Each row below holds a small network's activations on one input, seen along a few directions.
In each table, some parts of the input vary, and every possible input appears once, in random order.
A made-up example of a description, with smaller parts first: ring(8) and (point or line(9) or (values(2) and line(6))).
Shared parts are said once, and a part with two or three values counts as separate values.
In the rows, zero is written as 128.

Other details of the inputs vary at random and push rows far along two fixed directions, the same in every table; ignore that.
These rows show it; all are for the same input, with only those details redrawn:
[109 182  83 113 129 149 141 136 143 157 153  96  65]
[105 130 120 128 140 118 141 143 123 143 128 149 142]
[113 107 141 135 143 107 135 144 115 137 116 165 180]
[132 172  99 121 125 147 131 130 141 149 149  95  89]
[ 94  96 140 136 149 100 143 153 112 139 112 182 183]
[ 78 149 101 114 145 128 152 153 129 153 139 141 103]
[ 74 120 118 123 150 109 153 157 120 149 125 168 140]
[220 127 152 157 101 138  90 103 133 119 122  88 189]

Rows:
x1: [ 91 118 126 114 124 117 159 138 112 137 140 158 114]
x2: [213 107 167 147 108 137  97  88 130 105 112  95 179]
x3: [166 132 140 133 112 146 119  99 126 125 141  98 122]
x4: [122 122 126 129 131 102 137 149 117 126 124 140 154]
x5: [128 130 122 129 124 118 129 137 123 130 120 127 137]
x6: [ 74 137 106 101 147 118 165 143 122 129 133 137  79]
x7: [106 108 137 134 144 106 136 146 114 139 118 166 173]
x8: [ 69 108 139 115 136 116 163 141 108 141 136 180 134]
x9: [127 175  84 113 116 140 134 136 145 144 151  88  76]
x10: [162 145 123 133 120 125 122 118 130 117 121  93 118]
x11: [ 87 121 123 124 138 138 150 121 135 146 142 142 105]
x12: [ 68 151  92 119 146 137 151 146 146 164 142 142  94]
x13: [200 106 165 142  88 125 115 104 111 104 130 110 172]
x14: [159 159 111 122 115 168 116  91 161 139 142  68  78]
x15: [ 78 146 103 114 147 115 154 145 128 143 123 139  84]
x16: [226 111 168 148 105 159  50 100 142  70 118  88 139]
x17: [ 99 145 104 104 140 144 107 141 138  97 137 125  46]
x18: [129 132 125 126 124 112 131 140 118 122 122 124 136]
x19: [160 167 100 117 102 159 128 103 142 129 158  64  58]
x20: [154  91 163 154 122 119 107 118 127 125  99 149 213]
x21: [171 139 136 141 117 136 111 109 134 123 116  98 140]
x22: [181 143 131 123 112 149  71 115 137  73 136  85  81]
x23: [ 99 147 114 117 115 155 146 115 144 155 158 121  77]
x24: [170 139 127 124 115 138 119 103 136 115 131  86 114]
x25: [130  76 163 138 132  94 142 129  95 104 114 170 187]
x26: [ 99 102 143 136 141 104 136 144 110 131 104 171 177]
x27: [116  62 175 144 152 122  92 139 128  87  95 197 170]
x28: [ 98 106 142 139 153 116 137 131 131 140 104 165 160]
What do these inputs look like to the network? -> line(4) and (point or line(6))
Changing only the line(4) part turns x17 into x27. The same change can be made to x9. Which row results? -> x12
Which other rows does x2 become when the line(4) part takes its other values? List them by row number. -> x6, x14, x24
Which other rows does x2 become when the line(6) part takes its other values? List them by row number. -> x3, x7, x8, x21, x26
Start at x13 and move only the line(6) part, one step at a time. The first step leads to x25. Which rows follow, in order? -> x6, x10, x18, x4

Rows:
x29: [ 79 102 138 134 152 106 150 145 124 149 109 182 163]
x30: [123 124 126 124 138 120 114 138 130 106 129 137 107]
x31: [105 105 138 136 146 124 117 142 135 133 111 160 161]
x32: [114 105 140 116 132 112 135 136 111 105 127 153 126]
x33: [ 83 135 114 124 132 113 166 152 111 158 136 153 142]
x34: [159 173 103 120 119 170 100 113 153 114 151  69  49]
x35: [226 140 146 155  93 141 107  92 132 136 136  74 185]
x36: [167 147 127 137 112 132 115 117 133 133 122  97 132]
x37: [ 65 176  74 100 141 166 137 142 156 141 159 115   6]
x38: [ 68 152  90 105 154 122 141 157 137 140 132 136  78]
x39: [102  77 166 126 137 100 135 141  96 103 110 189 171]
x40: [223 138 146 156  84 147 102  90 140 143 139  78 183]
x41: [222 124 148 154  92 122 107 103 124 128 129  89 201]
x42: [213 109 166 153 102 135 103  85 125 106 119  91 181]
x43: [ 69 132 115 101 140 138 148 136 130 136 146 150  68]
x44: [187 128 142 141  98 150 112  90 141 125 133  88 137]
x45: [108 112 129 131 142 102 146 148 119 132 110 156 156]
x46: [104 102 136 126 136 101 152 131 110 121 118 156 149]
x47: [158 166 111 110 109 169 118 104 142 117 157  69  51]
x48: [119 110 141 132 136 121 112 144 119 105 119 154 132]
x49: [ 89  89 149 137 153  96 125 158 111 122  97 187 187]
x50: [ 75 151  99 114 152 126 160 143 133 155 129 137  89]
x51: [101  81 156 135 137  95 150 136  99 120 106 180 181]
x52: [113 194  74 105 133 166 122 127 159 146 149  73  35]
What do these inputs look like to the network? -> line(4) and (point or ring(5))
Changing only the line(4) part turns x47 into x39. The same change can be made to x50. Which row results? -> x36
Which other rows does x32 become when the ring(5) part takes its other values? List them by row number. -> x30, x38, x45, x46
List by row number the other rows that have the line(4) part in common with x37. -> x29, x31, x40, x43, x44
Which other rows does x35 become when the line(4) part takes its other values? List them by row number. -> x33, x40, x41

Rows:
x53: [163 182  95 124  91 154 134 112 144 156 158  60  92]
x54: [152 156 118 133 112 160 111 113 152 149 145 100 112]
x55: [ 96  96 143 122 138 116 149 132 112 119 137 168 130]
x56: [195 119 146 160 126 122  61 137 140 107  99 118 198]
x57: [150 174  96 123 111 132 147 125 130 153 145  76 107]
x58: [178 141 124 144 124 141 106 105 154 132 114  84 142]
x59: [132  86 162 131 115 100 144 126 100 112 125 165 170]
x60: [163  82 172 137 117  90 135 120  87  98 113 151 200]
x61: [182 171 113 141 111 161 100 100 158 140 128  61 109]
x62: [ 26 135 106  93 151 139 162 151 124 138 152 168  50]
x63: [151  94 158 135 133 121 112 109 121  97 105 131 153]
x64: [ 16 154  78 101 160 129 187 161 133 180 150 167  68]
x65: [118 147 109 115 140 137 101 151 139 104 130 123  76]
x66: [ 71  56 171 133 163  89 143 149  96 106  92 220 183]
What do these inputs look like to the network? -> values(2) and (point or line(6))
Changing only the values(2) part turns x54 into x62. The same change can be made to x53. Which row results? -> x59

Rows:
x67: [ 58 128 113  99 179 135 140 149 132 112 131 156  70]
x68: [ 85  99 144 128 125 109 135 152 108 129 135 192 155]
x69: [250  97 186 159  88 143  75  89 117  96 137 109 205]
x70: [ 56 126 108 107 167 125 149 136 129 116 119 153  66]
x71: [247  99 171 159  88 138  46  95 143  72  94  84 178]
x72: [ 44 177  68 104 165 141 161 164 143 184 153 141  68]
x73: [119  87 154 156 146 101 151 120 115 149  98 162 218]
x74: [169 229  61 129  94 183 101 119 180 170 165  31  55]
x75: [249 118 169 155  87 103  96 109  90  90 108  77 220]
x76: [ 71 132 112 108 129 135 180 121 119 142 155 137  70]
x77: [ 39 176  76 108 146 130 192 147 144 189 132 129  63]
x78: [126  88 140 133 149  57 155 163  89 111 112 175 203]
x79: [ 86  97 145 127 171 120 111 162 120 103 111 186 131]
x80: [102  63 178 135 122  89 161 125  96 124 107 196 191]
x81: [ 85  88 146 121 117 104 153 145 107 128 122 185 151]
x82: [ 74 160  85 118 133 129 159 152 144 174 125 132 103]
x83: [106  79 159 139 168  99 142 134 111 145 108 182 227]
x84: [226 138 145 156  95 159  39 110 157  83 121  70 131]
x85: [185 190  97 115  96 173  93  86 167 113 137  27  19]
x86: [182 188 103 105  95 188 121  83 149 129 190  37  35]
What do these inputs look like to the network? -> values(2) or (values(3) and ring(6))
Which other rows does x68 become when the values(3) part takes its other values? List them by row number. -> x74, x84
Which other rows belong to the same alternative as x75? List them by row number. -> x78

Rows:
x87: [125 133 119 127 144 130 128 124 136 121 119 122  99]
x88: [200 144 135 156  91 125 114 110 134 140 112  89 170]
x89: [181 159 114 125  96 165 114  93 155 132 155  63  86]
x90: [158 120 139 128 107 130 119 115 125 120 133 113 147]
x91: [ 98 133 114 131 135 137 136 128 142 152 128 132 134]
x92: [154 114 142 135 115 114 134 113 118 117 126 120 152]
x93: [ 89 141 111 114 136 123 155 142 118 138 150 145  94]
x94: [ 84 144 104 105 129 140 150 130 136 144 148 129  79]
x95: [ 66 136 114 104 140 123 169 141 112 141 135 148  87]
x96: [179 134 133 131  97 136 113 114 122 117 146  95 132]
x97: [ 73 127 116 111 150 133 129 149 134 129 128 159  97]
x98: [ 93 181  80 107 139 148 131 148 142 133 154 106  30]
x99: [164  97 157 139 122 119  95 126 125 100 106 134 181]
x100: [178 133 141 158 100 118 111 130 130 144 119 121 186]
x101: [ 81  85 148 132 166  86 143 152 104 111  95 192 161]
x102: [171 133 136 133 118 132 104 119 123 100 117  98 122]
x103: [108  98 139 132 141 110 148 135 119 133 130 171 159]
x104: [193 175 106 132 111 168  88 107 161 120 149  60  74]
x105: [ 70 163  94 107 148 154 136 149 147 140 148 132  39]
x106: [ 89  84 152 147 148 108 140 134 117 141  98 180 200]
x107: [102 133 124 135 138 138 140 122 132 149 118 131 131]
x108: [197  99 164 152 108 120 114  95 123 112 118 114 187]
x109: [ 90 119 120 113 130 110 156 146 112 129 137 149 124]
x110: [145 106 150 135 129 123  99 136 122 106 114 143 161]
x111: [ 99 106 147 127 134 123 137 135 115 131 131 173 144]
x112: [170 121 147 134 116 140  95 108 139 107 113 103 136]
x113: [131  89 164 134 123 115 130 115 113 120 114 154 176]
x114: [120 141 122 118 134 144 120 121 139 121 123 115  84]
x115: [146 113 152 139 122 136 121 116 123 127 135 143 149]
x116: [104 147 102 120 146 119 155 141 129 163 131 122 145]
x117: [142 135 130 146 121 146 113 117 144 147 128 117 149]
x118: [ 64 128 107 113 157 108 150 154 124 126 121 155  93]
x119: [100 115 134 120 129 129 138 130 123 136 137 156 128]
x120: [148  89 165 141 130 110 104 129 114  98  97 148 182]
x121: [132 127 125 126 122 123 136 128 122 129 143 130 129]
x122: [154 119 140 144 138 112 129 130 118 150 118 130 207]
x123: [ 93 129 121 112 128 128 144 141 118 137 142 146 112]
x124: [138 155 112 121 124 155 114 112 154 124 133  87  68]
x125: [176 165 118 137 122 142 120 120 135 154 139  82 148]
x126: [194 124 144 138 107 147  78 103 146 104 122  92 145]
x127: [170 127 143 130 100 135 118 107 124 117 130  97 137]
x128: [155  72 166 149 128 101 128 118 116 116 113 163 214]
x129: [167 110 158 141 115 133 125  99 122 120 121 120 153]
x130: [ 60 120 126 109 145 122 168 136 114 141 129 164 101]
x131: [ 94 119 121 118 135 108 156 139 118 132 137 151 126]
x132: [133 119 136 138 141 107 144 130 116 148 109 133 196]
x133: [147 150 114 141 107 122 128 137 137 157 129 116 148]
x134: [133  99 149 131 120 104 140 128 104 114 120 143 165]
x135: [130 127 128 126 130 126 150 114 125 131 130 124 119]
x136: [ 89 122 116 121 154 116 141 140 134 126 117 148 107]
x137: [178 154 112 129 113 142  98 114 147 111 137  75 101]
x138: [102 138 106 130 123 107 152 150 130 161 122 143 146]
x139: [135  94 154 140 139 124 104 131 131 112 113 157 164]
x140: [155 113 137 132 123 120 104 133 125  99 117 123 152]
x141: [ 72 108 125 117 153 102 143 159 111 114 111 169 125]
x142: [ 69 168  89 102 150 150 147 135 147 139 136 115  23]
x143: [134 113 135 130 132 119 109 144 119 105 121 141 144]
x144: [ 88 173  90 101 137 148 137 139 137 130 137 101  30]
x145: [164 119 130 138 130 129 104 119 143 113 120 116 144]
x146: [170 170 109 117  96 151 131 105 129 123 151  62  73]
x147: [105 124 129 122 134 110 160 128 111 128 130 142 119]
x148: [169 142 136 128 101 147 111 113 125 122 148 100 121]
x149: [171 153 115 127 114 160  96 107 159 119 137  76  89]
x150: [ 46 124 112 110 162 111 147 177 110 122 129 183  98]
x151: [171 137 128 148  98 116 125 122 134 144 113 105 169]
x152: [ 91 119 133 120 147 122 121 157 118 117 122 164 123]
x153: [ 95 132 110 119 147 119 127 150 129 123 131 145 103]
x154: [133 156 111 117 112 155 139 105 146 139 149  87  70]
x155: [173 194  95 125 116 156 131 105 144 156 144  43  97]
x156: [ 79 111 137 121 154 124 124 153 124 123 119 179 126]
x157: [ 90  88 157 152 149 113 130 143 117 145 105 193 201]
x158: [157 128 139 131 108 130 123 126 111 115 143 120 138]
x159: [ 85 143 107 114 141 132 158 140 127 146 151 147  86]
x160: [156 116 145 137 115 140 118 110 131 129 137 125 145]
x161: [137 125 121 132 138 131 111 131 141 120 128 130 124]
Changing only one part turns x106 into x157. The same change can be made to x120. Which row results? -> x152
What do these inputs look like to the network? -> line(5) and (values(3) or (values(2) and ring(6)))
Which other rows does x90 become when the values(2) part takes its other values? List them by row number. -> x99
Start at x95 and move only the ring(6) part, one step at a time. The first step leads to x130. Which rows follow, in order? -> x129, x135, x147, x146
